A small network was shown many inputs. Here are its activations along a few directions, one row for each input.
In each table, some parts of the input vary, and every possible input appears once, in random order.
A made-up example of a description, with smaller parts first: one of 6 places along a line, together with either a single point or one of 9 places along a line or (one of 2 separate values, together with one of 5 places around a ring).
Shared parts are said once, and a part with two or three values counts as separate values.
In the rows, 128 means zero.

Table:
r1: [124 108 158 123 168  30  40 178 145 148 159 152]
r2: [ 99 111 109 116 138 159 159 121 138 166 115 127]
r3: [120 148 136 112 112 162 158 119 111 155 103 154]
r4: [149 158 129 117 154 107 138 142 137 100 142 151]
r5: [ 97  90 160 188  93  81  23 148 109 116 118  62]
r6: [147 158 127 116 147 110 137 149 135 102 146 153]
r7: [129 124 111 141 120 148 121 103 138 100 138  85]
r8: [135 152 134 157  95 140 127 112 121  89 122 117]
r9: [ 67  79 186 111 121 109  98 161  90 232  91 125]
r10: [118 120  99 144 122 143 126 119 138  99 131  83]
r11: [136 161 133 152 105 140 124 103 114  94 121 110]
r12: [143 142 116 142  94 143 118 110 117  91 114 110]
r13: [117 150 142 126 117 156 171 132 114 163 112 141]
r14: [154 115 106 110 160 116 130 130 144 112 157 151]
r15: [141 112 105 111 165 106 137 123 155 113 160 138]
r16: [158 128 114 119 153 108 135 128 143 114 154 149]
r17: [111 108 117 126 127 166 160 118 126 171 123 146]
r18: [156 144 117 107 147 100 139 140 141 104 142 147]
r19: [124 121 127 106 127 166 158 127 121 162 106 136]
r20: [143 129 118 143 104 144 121 107 122  98 134 100]
r21: [120 129 141 119 117 156 167 116 127 158  98 151]
What do these inputs look like to the network? -> one of 3 separate values, together with either a single point or one of 6 places along a line
The inputs of r7 and r14 match in every part but the choice among 3 separate values. If r5 is changed in the same way as r7 into r14, which row does it become? -> r1
Which other rows does r19 become when the choice among 3 separate values takes its other values? List them by row number. -> r16, r20
A walk changes only the place on the line of 6. It starts at r13 and steps to r3. List the rest of the walk in order. -> r21, r19, r17, r2

Table:
r22: [132 107 125 103 163  93 111 148 146 161 154 148]
r23: [115 109 135 217  77  86  22 119  99  64 127  50]
r24: [121  96 137  94 161 102 111 161 128 192 138 166]
r25: [173 135  79 135 146  85 108 121 148  60 178 143]
r26: [133 128 164 120 164  50  77 175 137 163 154 158]
r27: [149 112 108 123 160  90 107 152 142 121 155 132]
r28: [105 112 137  97 151 140 149 143 130 187 114 152]
r29: [156 168  81 134 102 184 193  84 144  68 130 122]
r30: [157 136 148 133 157  45  66 170 145 107 161 153]
r31: [ 66  76 191 171  97 102  38 155  78 191  92  78]
r32: [119 106 175 111 163  53  84 178 122 188 128 177]
r33: [139 153 118 114 106 209 220  73 133 103 102 117]
r34: [145 173  88 121  94 198 222  68 127  58 109 122]
r35: [107 132 129  99 122 186 193 116 122 190  96 148]
r36: [116 145 115 112 124 195 194 115 128 149 110 141]
r37: [ 76  85 180 183  85 102  27 149  85 166  98  74]
r38: [124 118 128 103 148 146 148 131 143 148 132 143]
r39: [146 136 104 115 136 135 139 124 155 105 152 130]
r40: [173 151 120 150 153  42  71 153 139  61 179 151]
r41: [115 155 124  99 118 213 216  93 119 147  99 133]
r42: [103 139 135  94 115 200 221  99 112 186  77 138]
r43: [156 145  83 128 136 128 140 104 152  60 154 126]
r44: [138 155 101 117 114 190 195 100 142  91 124 124]
r45: [107  99 168 201  80  97  20 139  97 105 111  47]
What do these inputs look like to the network? -> one of 4 places along a line, together with either a single point or one of 5 places along a line
A walk changes only the place on the line of 5. It starts at r34 and steps to r29. List the rest of the walk in order. -> r43, r25, r40
A walk changes only the place on the line of 4. It starts at r40 and steps to r30. List the rest of the walk in order. -> r26, r32

Table:
r46: [ 92 138 151 139  94 188 164 116 103 176 106 107]
r47: [194 166 112 122 137 135 179 113 128  70 133 152]
r48: [121  93 149 113 147  53  46 173 128 128 127 139]
r49: [170 136  65 108 156 148 162 103 154  89 165 154]
r50: [116  76 136 126 156  64  41 150 128 132 145 128]
r51: [108 121 154  93 135 167 168 120 140 202  99 148]
r52: [166 157  90  91 143 130 171 125 161  73 137 163]
r53: [103 130 156 189 106  69  54 160 117 124 143  90]
r54: [ 86 118 140 128 123 185 167 109 112 173  97 100]
r55: [100 155 175 106 116 175 172 141 115 181 106 130]
r56: [110  94 142 163 121  77  36 144 120 114 146  95]
r57: [ 92  96 118  91 135 176 150  97 128 193  95 152]
r58: [158 149  73 144 133 145 175  95 139  65 141 114]
r59: [127 125 168 164 125  59  65 177 114 128 137 135]
r60: [175 166  91 143  92 150 169  98 132  70 145 115]
The inputs of r47 and r55 match in every part but one. If r52 is changed in the same way as r47 into r55, which row does it become? -> r51
What do these inputs look like to the network? -> one of 3 separate values, together with one of 5 places around a ring
Which other rows does r50 become when the choice among 3 separate values takes its other values? List them by row number. -> r49, r57
Which other rows does r53 become when the place on the ring of 5 takes its other values? List them by row number. -> r48, r50, r56, r59

Table:
r61: [173 199  76 133 112 164 205  88 124  61 134 144]
r62: [183 169 108 113 154 144 188 127 156  96 158 158]
r63: [171 149 112 157 134  61  78 129 128  95 153 148]
r64: [ 91  77 182 138  96  99  95 162  93 178 120 130]
r65: [ 94 106 140 163 124  68  54 150 112 153 139  80]
r66: [174 154  92 121 157 104 120 129 141  82 142 153]
r67: [122 124 139 161 144  67  40 142 130 102 143  97]
r68: [139 143  88 118 144 148 187 132 155 113 156 137]
r69: [139 167  73 117 134 191 202  77 128  85 105 112]
r70: [117  87 147 140 130 115  70 144 109 149 143 111]
r71: [129 114 118 168 132  82  79 150 134 101 149 133]
r72: [ 87 105 167 117 121 131 140 145 124 179 100 127]
r73: [ 81 120 192 130 122  75  42 152 108 175  95  89]
r74: [105 133 158 107  71 220 212 118 123 156  82 125]
r75: [109 115 162  80 115 178 181 130 127 194 116 164]
r76: [134 110 114 119 161 115 127  93 147  95 145 134]
r77: [120  87 129 110 138 143 122 121 125 163 115 140]
r78: [114 119 103  98 126 183 162 132 146 172 124 145]
r79: [158 141 141 157 132  44  60 147 124  77 158 118]
r80: [120 140 119 110 113 227 196  90 125 133  83 116]
What do these inputs look like to the network? -> one of 4 places along a line, together with one of 5 places along a line
The inputs of r68 and r67 match in every part but the place on the line of 5. If r62 is changed in the same way as r68 into r67, which row does it become? -> r79
Which other rows does r80 become when the place on the line of 5 takes its other values? List them by row number. -> r65, r70, r77, r78

Table:
r81: [169 128 105 136 142  98 108 126 142  61 158 143]
r82: [168 172  82 115 135 178 219  92 145  80 145 147]
r83: [123  98 147 113 142  97 107 160 137 187 127 150]
r84: [109 140 135 136  94 198 192  94 105 138  95 112]
r85: [103 123 123 144  94 166 140 108 114 140  99  84]
r86: [163 151  82 108 146 146 157 107 152  63 142 146]
r87: [102  98 152 154 106 132  78 128 105 126 102  93]
r88: [167 141 131 147 148  60  58 150 137  53 161 139]
r89: [101 115 158 128 148  57  59 177 133 173 141 133]
r90: [105 110 171 177  94  96  60 140  99 135 126  71]
r91: [115 146 126  89 146 178 206 122 133 195 114 166]
r92: [111 114 125  90 142 130 152 132 134 186 126 152]
What do these inputs look like to the network? -> one of 3 separate values, together with one of 4 places along a line
The inputs of r92 and r83 match in every part but the place on the line of 4. If r86 is changed in the same way as r92 into r83, which row does it become? -> r81
Which other rows does r88 become when the choice among 3 separate values takes its other values? List them by row number. -> r89, r90
